These are the activations of a small neural network, seen along a few directions. Each row is one input.
In each table, some parts of the input vary, and every possible input appears once, in random order.
A made-up example of a description, with smaller parts first: line(4) and (point or ring(11) or (values(3) and ring(5))).
Shared parts are said once, and a part with two or three values counts as separate values.

Other details of the inputs vary at random and push rows far along two fixed directions, the same in every table; ignore that.

A family of inputs:
r1: [  5  -8  -3  -9  -7  -4  11 -31   4  15   9  -2   8  -3  -9  15]
r2: [  5   5  -3   9   8  12 -25  34   0 -17  -1  10 -15   7  -2 -12]
r3: [ -2  -6  12  -1  -4 -21  12  -5   1  13 -15  -6  13   3   8  17]
r4: [ 13   9  -8  -7  14   7  -6  -8  15  -3  14   3  10   0 -10   1]
r5: [  5   1  -4  -6   0  -2  18 -20   4  10  10  -8  14  -2  -8   9]
r6: [ 12   1 -22  -5   9  28 -25  -2   9  -9  28   7 -16   1 -22 -10]
r7: [-3 -7  0  2 -7  1 -7 -2 -4  0 -1  3 -9 -2  0 -1]
r8: [-4  3  2  7  2  4 -8 22 -5 -9 -5  0 -6  2  5 -9]
r9: [ -4   4  -1   4   0   4   2   4  -5  -5  -2  -2  -1  -6   6 -11]
r10: [ -9   6  16  -3  -1 -14  18   8  -4  -1 -15 -10  -2  -3  24  -3]
r11: [ -7   6  15  -7  -1 -15  21   0  -1   2 -11 -11   3  -3  22   2]
r12: [  4  -7  -7  -6 -10  -5  12 -33   2  15  13  -4  12 -10  -7  14]
r13: [  6  10   2 -20   8  -7  18 -28  15   6  11  -8  10  -8  10   4]
r14: [ -8   5  12   4  -5 -16  24   6 -10   8 -19 -10  17   1  11   6]
r15: [-16  -3   7  10 -17  -5   6   3 -20  -1 -19   1  -4 -11  17  -9]
r16: [  8   2  -4 -10   6  -2   1 -25  13   4   9   6  13  -3  -3   5]
r17: [ 0 -1  3  2  3 -4 -7  3  3 -3 -3  7  0  3  2  0]
r18: [  2  -6  -4  -9  -3  -9  12 -28   7  13   7  -3  12  -2  -7  12]
r19: [-12  -8   5   8 -18  -9  12  -5 -16   6 -12  -5   2  -7  10   4]
r20: [ -6   0   0   9  -2   9  -6  19 -13  -8  -4   1 -13   4  -1  -9]
r21: [ 16   5 -10  -3  14  10 -16   4  15  -4  18   5   3   6 -16   2]
r22: [-17  -2   4   8 -12  -5  18   5 -16   6 -11 -16   1  -1   5   0]
r23: [-17  -8  11   7 -17 -14  16  -2 -16   7 -20  -6   0  -5  14   3]
r24: [  1   7  -3  -8   3  -4  17 -22   6   7   7  -8  19  -7   2   4]
r25: [ -8  -5  18  15  -1  -6 -22  45 -13 -11 -30  12 -19  12  12  -7]
r26: [ -3  -8  -1  11  -8  11 -23  20 -13 -10  -5  13 -22   0  -2  -9]
r27: [ 28  -5 -15  -8  18  15 -44   4  25  -7  26  19 -14  11 -25   6]
r28: [-13  -2   1   8 -10  -1  13   6 -14   4  -7 -14  -2  -1   2  -3]
r29: [-14  -1   5   8  -8  -4  15   6 -15   2 -11 -10   1  -1   8  -2]
r30: [-21  -1  14  11 -10  -9   4  16 -18  -6 -30   3  -7  -4  21 -15]
r31: [  4   2  -2   5   7  12 -18  23   0 -11   3   8 -12   7  -5 -10]
r32: [  3   5   8  -1   9   7 -17  29   2 -17  -4   8 -25   6  10 -14]
r33: [  1   0  -5   6   3  10 -11  13   0  -9   5   1  -9   2  -4  -7]
r34: [  5  -2 -12  -6  -1   9   6 -16   4  10  19  -7   2   2 -19   7]
r35: [-6  3  5  7  0  0  0 17 -5 -6 -8 -3 -2  2  7 -6]
r36: [  2   0  -8  -6  -2   0  18 -24   2  11  15 -11  13  -3  -8   9]
r37: [-12   4   3   0  -7  -7  26 -15 -11   7  -6 -13  13  -9   9  -1]
r38: [  5  -1   4   0   6  -1 -19  12   5  -5  -8  11  -6   3   3  -2]
r39: [ 12   2 -14  -5   7  11  -6 -10  12  -1  22   0   1  -1 -15   1]
r40: [ -2  -6  -1   8   2  11 -29  25  -2 -15  -4  16 -25   7  -3 -13]
r41: [ 22   4 -15  -3  20  19 -31  11  20 -11  24  12  -7  10 -22   0]
r42: [-1 -2  4  2  1 -5 -5  2  3 -2 -5  6  0  4  2  2]
r43: [ 17   8 -13  -7  14  13 -16  -2  16  -7  17   8   1   0 -11  -3]
r44: [  6  -4  -8 -10  -3   4  -2 -28   7   6  13   4   2  -8  -7   4]
r45: [ 13  -2  -5  -7   8   3  -9 -13  14   3  12  11   4   6 -13   8]
r46: [-16   4  16  16  -7 -12   9  35 -18  -6 -32  -5   0   2  21  -8]
r47: [  7   5   1  -5   5  -8  17 -13   8  11   4  -7  23   3  -7  14]
r48: [  1  -6  -1 -11  -5 -13  23 -35   6  19   4  -4  19  -1  -8  18]
Each input here is: line(4) and (point or line(5) or line(6)).
Question: Changing only the line(4) part turns r3 into r25. The same change can be made to r46. Which row results?
Answer: r14
Question: Which other rows does r37 become when the line(6) part takes its other values? List them by row number.
Answer: r4, r6, r9, r24, r43
Question: Which other rows does r26 become when the line(4) part takes its other values? List them by row number.
Answer: r12, r15, r19
Question: Start at r12 and move only the line(5) part, one step at a time. The first step leads to r7. Which rows follow, in order?
Answer: r18, r17, r27
Question: Which other rows does r21 become when the line(4) part takes its other values? List them by row number.
Answer: r4, r41, r47

A family of inputs:
r49: [ 16  -3  -4 -14   9  -3  -7 -21  19   7  13  11   6   5 -13  14]
r50: [ -2  -3  -7   9   2  23 -35  25  -7 -22   5  15 -33   0  -2 -25]
r51: [-19   0  -4   8 -11   8  22   1 -20   3  -3 -16  -3  -1  -3  -9]
r52: [-30   3  16  14 -17 -10  22  17 -27  -4 -31 -10  -4  -8  29 -15]
r53: [-17  11  18  11  -4 -12  17  32 -19  -6 -28 -15   0  -3  28 -11]
r54: [ 12  11   4  -3  20   8 -24  29  13 -18  -1  12 -13   8   4 -12]
r55: [ -9  -3   6   9  -9 -12  10   3 -11   6 -15  -2   8   0   5   4]
r56: [-21   1  18  15 -12 -13  16  24 -23  -1 -28 -11  -3  -1  23  -6]
r57: [  4  -7 -13  -6  -7   8   0 -27   2   7  17   4  -1  -7 -12   4]
r58: [ 11  -5 -10  10   8  29 -51  42   0 -26  11  23 -41  11 -13 -18]
r59: [  5  -9  -4  -4  -8  -8   8 -28   4  17   5  -2  19  -2 -11  19]
r60: [ 10   4  -8  -9   7   1   7 -12  12   4  17  -8   8  -1  -6   7]
r61: [-25 -11  12  16 -25  -7   8   9 -29   1 -28  -1 -12  -9  18  -9]
r62: [  6   5  -5  -8   6  -9  17 -24  12  11   9  -9  27  -2  -5  12]
r63: [  7  -9   3 -13  -3 -17  12 -32  11  18   1   0  16   1  -5  23]
r64: [ 23  10 -14  -2  23  23 -34  19  19 -18  22  15 -10   8 -18 -10]
r65: [ 10   1  -8  -6   6   3   1 -18  11   7  15   1  14   2 -14  11]
r66: [  5 -10  -5  -7  -8  -7  11 -28   5  17  11  -8  10  -4  -9  19]
r67: [ -7   1  17   2   2 -14   4  11  -1   1 -20   2   3   6  14   0]
r68: [  9   5   3 -15  11 -12  14 -21  19   9   6  -6  19   2   1  14]
r69: [ 12   9 -16  -8  11  20 -17  -3  10 -12  23   7 -10  -4  -8 -11]
Question: Describe the family of inputs behind these rows.
Answer: point or (line(4) and line(5))
Question: Which other rows does r64 become when the line(5) part takes its other values? List them by row number.
Answer: r55, r59, r62, r65
